Each row below holds a small network's activations on one input, seen along a few directions.
In each table, some parts of the input vary, and every possible input appears once, in random order.
A made-up example of a description, with smaller parts first: line(4) and (point or ring(11) or (values(3) and ring(5))).
Shared parts are said once, and a part with two or three values counts as separate values.
In the rows, zero is written as 128.

Other details of the inputs shift rows strongly along two fixed directions, in all tables alike. That doesn't count.

Rows:
r1: [134 140 135 144 151 114 153 127 129 107 128 103 129]
r2: [105 128 137 116  88 217  98 110 224 141 153 120 106]
r3: [129 133 117 128 107 112 139 133 102 132 132 122 126]
r4: [131 131 111 136 112 103 131 130 109 132 140 141 121]
r5: [126 140 116 128 147  97 126  95 112 128 137 133 134]
r6: [133 131 106 142 134  96 111 125 107 135 139 124 128]
r7: [134 122 133 151 118  92 143 135 130 105 130 101 134]
r8: [128 141 125 124 112 111 130 128 103 118 122 123 122]
r9: [130 120 130 153 119 101 140 115 122 107 128 106 145]
r10: [141  66 179  99 205 185 163 181 110 126  71 208 145]
r11: [131 129 125 148 143 102 136 110 134 108 141 127 148]
r12: [108 157 126  96  79 207  88 115 200 147 152 129  81]
r13: [130 114 130 151 124  98 133 137 141 107 135 126 130]
r14: [125 139 126 117 143 114 134 100 108 131 128 117 139]
r15: [127 142 122 143 118  97 127 138 102 140 131 111 130]
r16: [108 150 123  93  92 220  85 121 194 168 153  95  97]
r17: [135 134 130 145 138 103 144 110 124 107 134 105 152]
r18: [133 141 101 135 130  93 118 124 111 125 125 130 122]
r19: [130 143 109 126 126 104 126 128 105 127 117 113 127]
r20: [139  60 179  85 173 195 135 198  93 169  65 228 143]
Description of these inputs: values(2) and (point or line(4) or ring(5)).
Changing only the values(2) part turns r16 into r6. The same change can be made to r19. Which row results?
Answer: r18

Rows:
r21: [134 122 112 152 123  88 122 140 110 127 134 131 129]
r22: [130  77 164  77 160 218 122 170 142 153  87 220 120]
r23: [133 128 127 149 153  94 144 110 131  97 133 128 140]
r24: [133 142 122 136 131  96 136 138  97 125 121 106 127]
r25: [134 118 130 157 140  96 142 126 126 107 132 111 147]
r26: [133 142 121 131 120  98 143 135  91 122 120 104 127]
r27: [133 149 113 135 156  95 133 121 107 117 127 126 124]
r28: [132 125 117 142 100  90 132 139  99 121 127 128 127]
r29: [131  90 172  70 177 229 134 176 133 163  81 194 125]
r30: [132 125 118 148 110  87 125 141 105 124 128 129 127]
r31: [133 124 131 155 149  94 145 117 129 104 136 122 143]
r32: [132 129 114 151 132  87 124 131 113 124 138 143 126]
r33: [ 94 202  99  92  61 211  72  65 222 170 186  61  83]
r34: [126  68 179  66 157 230 136 137 136 153  83 192 155]
r35: [133 121 136 153 128  96 146 127 121 103 126 108 145]
r36: [133 120 135 147 118  99 153 125 115 101 125 107 145]
r37: [ 93 182  96 103  44 200  62  69 226 168 192  86  84]
r38: [134 139 116 140 144  97 133 137 102 128 127 109 130]
Changing only one part turns r31 into r29. The same change can be made to r23. Which row results?
Answer: r27
What is each input in this table made of?
Answer: values(3) and (point or line(5))
Change only the values(3) part in r26. List by row number the other rows that result.
Answer: r28, r36

Rows:
r39: [132 124 134 111 144 142 126 137 114 140 116 148 127]
r40: [131 118 132 110 131 145 128 142 110 142 111 143 127]
r41: [131 115 133 113 126 144 126 145 111 139 111 145 127]
r42: [128 112 134 117 125 135 122 139 117 138 118 157 125]
r43: [110 169 111 131  94 152 103  82 193 134 171  75 112]
r44: [131 109 142 123 152 143 132 130 135 123 116 144 139]
r45: [131 108 141 127 147 142 135 135 137 120 120 150 135]
r46: [131 111 145 123 136 142 144 136 129 122 117 139 137]
r47: [112 167 113 142  86 153 110  99 211 119 174  80  97]
r48: [138 149  90 180 121   4 136 111  63 100 142 105 142]
r49: [129 122 130 110 136 140 127 142 109 139 115 141 128]
r50: [132 114 148 128 142 140 143 142 133 116 113 132 134]
r51: [128 124 133 116 147 142 128 135 118 141 118 153 127]
r52: [131 116 131 116 122 137 125 143 113 138 115 148 128]
r53: [109 173 118 134  83 154 112  93 195 127 169  63 106]
r54: [139 158  87 174 137   5 140 107  61 102 141  94 140]
r55: [130 109 143 119 143 147 136 130 128 128 119 146 140]
r56: [132 105 140 132 131 138 131 156 127 136 119 140 132]
What is each input in this table made of?
Answer: point or (values(2) and line(4)) or line(9)
Change only the values(2) part in r44. List by row number the other rows that result.
Answer: r43
